A small network was trained on made-up records. Each row is its average activation on records with the value named, seen along a few directions.
Values that are neighbours, or in one group, have similar rows; names and order tell nothing.
In the rows, 500 means zero.
Random noise pushes rows far along 13 fixed directions. That doesn't count. These rows show it; they differ only by the noise:
[510 314 450 495 472 560 461 373 599 413 570 659 380 593 565 643 531 596
 508 469 530 241 388 393 481 483 377 463 452]
[491 568 452 478 659 563 431 578 469 612 471 529 581 557 533 633 488 584
 414 337 304 432 686 434 440 501 522 452 489]
[296 803 557 446 377 398 554 511 373 829 449 567 399 431 313 338 552 386
 604 526 546 356 655 662 557 703 401 686 521]
[337 422 534 461 228 614 690 375 494 547 352 750 414 343 485 500 574 448
 399 577 735 556 626 530 296 423 401 574 598]
[486 524 612 646 337 273 464 661 392 466 614 494 418 643 487 372 404 453
 485 644 450 386 147 556 466 431 527 417 516]
[563 761 482 637 443 394 563 452 442 569 370 467 409 487 486 416 437 765
 588 471 513 495 434 643 485 445 493 546 385]
[507 462 334 437 429 564 516 698 740 416 658 356 374 365 706 407 470 502
 437 643 445 443 343 414 379 444 459 541 420]
[374 631 404 390 568 584 510 565 594 650 511 501 532 391 541 428 538 389
 517 499 457 417 672 434 551 640 464 632 513]
[551 617 422 491 397 494 654 448 303 615 142 551 406 658 546 461 452 831
 460 474 670 451 566 600 330 565 364 518 538]
[602 522 457 363 533 620 490 581 536 479 591 388 501 381 507 594 564 619
 572 401 368 523 592 602 481 415 445 470 429]
[383 470 468 518 544 630 505 491 551 396 671 653 522 578 501 647 630 515
 501 460 315 399 537 453 547 446 437 437 586]
[568 557 442 482 468 511 629 387 513 520 254 594 643 523 686 413 351 624
 573 453 705 349 460 381 572 556 458 606 465]
[430 695 409 396 538 410 629 451 531 615 496 481 786 528 563 479 356 302
 504 447 456 351 556 437 704 574 351 666 403]
[412 518 671 528 382 369 420 394 342 735 280 686 396 504 357 416 532 373
 467 542 728 403 502 591 402 606 501 515 542]
[554 297 400 440 642 583 484 372 517 330 618 441 449 623 438 552 599 480
 626 550 501 586 470 491 703 547 396 446 568]


Values of Bof:
m7: [510 624 482 526 332 322 682 420 400 672 510 407 416 448 347 528 314 521
 442 452 480 566 632 665 413 414 404 635 300]
m5: [309 481 494 777 493 374 556 373 444 491 526 632 390 650 363 473 472 398
 424 614 469 665 466 451 536 452 537 491 599]
m2: [425 283 553 600 447 501 518 565 402 326 489 616 530 723 560 440 440 470
 394 607 625 502 387 263 486 610 612 448 751]
m6: [652 521 580 453 503 574 340 422 539 602 392 463 261 363 445 466 615 729
 691 429 674 383 547 637 450 653 582 524 411]
m8: [449 655 485 721 504 434 588 441 511 565 506 526 403 410 415 613 389 767
 449 321 354 612 698 433 425 377 636 578 379]
m4: [295 646 422 467 612 669 485 665 596 556 483 535 475 496 611 306 605 530
 598 556 517 349 639 275 625 878 637 640 714]
m9: [644 289 522 323 574 704 388 475 565 476 380 423 352 353 492 592 713 637
 544 433 631 632 661 538 357 548 549 421 525]
m3: [421 535 654 465 397 451 263 608 486 685 728 591 246 520 348 614 605 510
 498 415 403  85 514 593 368 663 476 508 419]
m1: [412 609 502 621 591 626 466 605 557 506 492 655 548 497 625 458 527 623
 558 427 377 403 564 327 513 522 652 502 590]
Bof is arranged as 3 separate groups.
List the group mates of m5, in the order listed.
> m1
List the group mates of m7, in the order listed.
> m6, m3

Values of Tud:
z1: [438 502 423 320 595 646 410 770 463 600 565 471 480 574 574 505 594 495
 480 473 325 331 616 436 444 643 455 447 627]
z3: [479 488 686 474 413 327 362 450 537 494 591 460 453 422 353 415 620 225
 582 628 625 425 278 632 608 573 513 501 472]
z8: [190 599 560 547 440 653 512 379 495 452 507 795 420 565 330 664 905 452
 357 568 437 458 663 665 382 549 396 435 720]
z5: [468 435 381 628 462 579 652 540 636 337 524 447 433 373 640 302 461 501
 517 686 559 807 406 387 495 354 612 528 591]
z6: [697 530 601 514 347 483 486 466 717 309 605 462 682 257 651 590 440 492
 494 467 502 458 229 659 426 176 506 458 214]
z7: [484 424 478 610 617 477 360 466 571 564 607 456 239 412 398 378 510 487
 656 539 487 624 491 442 589 549 615 526 458]
z4: [647  50 451 473 703 575 356 511 617 254 601 354 581 546 581 590 465 308
 308 584 526 798 449 305 455 430 634 344 556]
z9: [379 618 512 438 582 525 492 479 363 631 597 528 586 560 299 601 593 330
 496 453 346 513 732 631 612 562 402 518 579]
z2: [415 604 641 325 454 363 365 782 493 658 495 401 666 379 528 346 505 130
 405 575 476 382 416 478 463 618 566 512 522]
Tud is arranged as 3 separate groups.
List the group mates of z2, in the order listed.
> z3, z8, z4
List the group mates of z6, in the order listed.
> z9
